Each row below is a small network's average activation on inputs in which a field has the value named, seen along a few directions.
Values that are neighbours, or in one group, have similar rows; names and order tell nothing.
Random noise pushes rows far along 2 fixed directions. That doesn't count. These rows show it; they differ only by the noise:
[-119  167  -92  -64   50  -19  243 -245 -219   42   48  141]
[-210  279  103 -310  104  127  200    0 -296  273 -255   87]
[-196   82   42 -230  238  132  218  -58 -311  255 -316  210]
[ -29  246 -253  135 -154 -192  273 -467 -114 -206  462   74]


Values of S:
s3: [-244   41  -95  -49  182  129  217 -144 -240  155 -154  181]
s13: [  -7 -194  242  -88   -8 -115 -279  335  102 -177 -172  144]
s11: [-233  261  270 -383 -118 -131 -414  802  174  321 -598 -243]
s14: [ -51  356  468 -259 -181   34 -161   23  173  364  374 -233]
s15: [ 175 -293 -339  229  -38   82 -136 -259 -253 -514   38   54]
s12: [  63  104 -233   89 -271   12  130  -94 -390 -256  195 -377]
s6: [ 157  640  175 -244 -116  204   63  279  320   47    9 -130]
s9: [ 234   49 -424   98 -294 -282 -129  -68  291 -498   20 -438]
s5: [ 261 -593 -401  184  593   65   44  166  323  197 -522  390]
s7: [-143 -308   24  320  -95 -174  108 -133 -294 -264  374    6]
s2: [-166  -14   34 -199  205  428   46   12   69   50  -81   94]
s1: [ 278   63  125  380  -81 -132 -170 -156  390  126  510   -7]
s16: [ 495  -26 -221  562 -221 -462 -125 -155  476   54  746  -93]
s8: [-258  311  524 -121   39  -97   22  -31  -41  368   23 -265]
s4: [ -27 -588   99  129 -101   28  -32  -49  -85 -281  221  270]
s10: [ 205 -455 -384  239 -125   14  -53 -214  134 -562  -96   18]
A value of S combines one of 4 hidden first parts with one of 4 second parts; all combinations occur once.
Changing only the second part turns s13 into s4. s1 has the same second part as s13; what does that change turn s1 into?
Answer: s14
Changing only the second part turns s5 into s3. s16 has the same second part as s5; what does that change turn s16 into?
Answer: s8
Changing only the second part turns s7 into s11. s12 has the same second part as s7; what does that change turn s12 into?
Answer: s9

Values of J:
j8: [   5 -127  258   73  171   21  -90   -2  257   82   28  307]
j15: [ -70  542  260 -722 -391   12 -294  773  134  370 -406 -507]
j2: [  -2  -62 -165  113  -11   73  -19 -470 -325 -269  178   23]
j14: [  51 -155   -2   54  305  172  256  -21 -384  152    5  235]
j7: [-308 -100  416 -347  320  303   84  157 -513  416 -482  -72]
j16: [  90  509  -80 -201 -269  174   -6   34   94 -240   55 -225]
j10: [ -76  152    3 -170 -307 -115    9  228 -171 -414 -154 -122]
j9: [ -22 -527 -158  -25  334  385 -225  458 -182   46 -774  219]
j5: [-236  146   32 -159  198   61  128   12  186  218 -124   14]
j6: [ 209 -263  111  124  -89 -140 -207  142  331   34   12 -239]
j13: [ -37   66  256   76 -143  -61   61   37  149  254  354  173]
j12: [-146   38   39   38  184  -64   96  -44 -171  359  174  173]
j3: [-197  266   91 -147 -209  -24   23  -62  -85 -390  -38 -237]
j11: [ -35 -138 -105  -32   29  246  224 -203  -46   24  -28   71]
j1: [ 126  546  409 -296 -395  -89 -380  316  302  304  159 -346]
j4: [ 221  276 -333  310   23 -365   98 -127  155   79   -2 -136]
The values of J form a 4 by 4 grid.
Name the neighbours of j7, in listed order.
Answer: j2, j14
Name the neighbours of j15, in listed order.
Answer: j9, j6, j4
Name the neighbours of j13, in listed order.
Answer: j8, j12
A value of J combines one of 4 hidden first parts with one of 4 second parts; all combinations occur once.
Changing only the second part turns j11 into j14. j2 has the same second part as j11; what does that change turn j2 into?
Answer: j7
Changing only the second part turns j16 into j9. j3 has the same second part as j16; what does that change turn j3 into?
Answer: j10
Changing only the second part turns j13 into j8. j12 has the same second part as j13; what does that change turn j12 into?
Answer: j5

Values of H:
h18: [-215  100   67 -300  -36  349   38  122 -352   75 -318    8]
h15: [  75 -245   26    9  187  -41 -198  343   54  104 -583   70]
h9: [ -13  164  -15  -43  269 -205  274  -13  108  379 -252  -24]
h12: [  40  172   88  136 -447 -384 -241   80  344 -222  571 -211]
h2: [  28   -5 -165    1  494   20  216 -192 -175  329 -226  214]
h17: [ 248  -47 -134  -22   45  133   50  -46  370  160   48  179]
h25: [ -23  379  -78   10 -472 -175 -127  111   54 -278   -1 -388]
h14: [ -85  744  -16 -345 -244  158  264  -41 -109  119  205 -376]
h11: [ 134   86 -128  -33  186  142   69 -186  302  -99  224  280]
h1: [  60  177  344 -431  -25   41 -209  582  172  399 -352 -182]
h3: [-363  288  298 -367 -406  188  -89   62 -317    1  -44 -255]
h28: [ -72  328  205  -77   -1 -166   15  217 -154  527 -151 -130]
h21: [  10  465  420 -340  -87  382 -140  161  178  170  178 -120]
h4: [ -88 -334 -182  396  311  -46  242 -270 -158  150  146  225]
h30: [  10 -249   21  -28 -149   61  -58   -4 -282 -361  109  -67]
h16: [  51  103  170 -162 -408  -70 -252  327 -248 -156    0 -338]
h7: [-237  375  -37  240 -549 -202  139 -388 -155 -336  935 -268]
h10: [ 100 -400 -499  199  286  -13  -16 -106   58 -290 -425  224]
h26: [ -67  161  139 -128  -84  158    6   44  -96 -292 -342 -201]
h24: [   7 -167  513 -130   28  172 -140  272  155  267  -13   32]
h5: [-130  -43  225   79   10 -108   -3 -230 -248  203  289 -140]
h22: [ -50  220 -105  174 -135  -93  227 -366 -196 -259  433  138]
h13: [-136 -201  285   -8  279 -175  -97   86 -224  438 -216   57]
h8: [ 297  128 -268  154 -150 -137  -42   90  419   12  145  -52]
h29: [  60  444  205  -47 -653 -323 -300  291  107 -166  323 -516]
h6: [-176  -72 -256 -148  330  168  194 -112 -161  -93 -392  208]
h19: [  76 -141 -316  -49   67  225  110  -83  -88 -225 -341   33]
h20: [-236  127  729 -474   85  455 -108  544  -54  393 -286  150]
h23: [ 140  107    2  166 -255 -101  -59 -151  439 -117  514  -57]
h27: [ 217   12 -422  123  -67 -216  -69   14  306 -203   63 -140]
A value of H combines one of 3 hidden first parts with one of 10 second parts; all combinations occur once.
Changing only the second part turns h10 into h27. h25 has the same second part as h10; what does that change turn h25 into?
Answer: h15
Changing only the second part turns h23 into h18. h24 has the same second part as h23; what does that change turn h24 into?
Answer: h3
Changing only the second part turns h11 into h9. h21 has the same second part as h11; what does that change turn h21 into?
Answer: h28
Changing only the second part turns h8 into h2. h12 has the same second part as h8; what does that change turn h12 into?
Answer: h5
Changing only the second part turns h30 into h7. h19 has the same second part as h30; what does that change turn h19 into?
Answer: h14

Values of C:
c6: [ -74 -322  329   30   53  -63 -162  149   35  114   15  120]
c10: [-267  890  395 -556 -412  136   92  134 -190  151   82 -302]
c9: [ 108  154 -114  -36  -60   25 -131  258  141   98 -282 -205]
c4: [-102 -411   15  -75  351  151   90  -34 -528   57 -492  135]
c1: [ 149 -379 -375  143   75   42  -38  -60   38 -349 -194  213]
c3: [ 162  -69   47  264 -125 -284 -109  -62  290 -109  367   10]
c5: [ -91  341 -149  -13 -391 -165  -73  -57 -109 -404  257 -391]
c7: [  51 -190 -300  402  253 -115  211 -363  106  118  331  311]
c2: [  74 -344 -237  326  227  107  250 -630   22 -148  459  273]
c8: [ 270  221 -170  217 -324 -318  -14  -63  468 -263  530 -145]
The values of C form a line.
Fewest steps between c8 and c10?
Answer: 5
Name the neighbours of c5, in listed order.
Answer: c4, c1
Name the neighbours of c7, in listed order.
Answer: c2
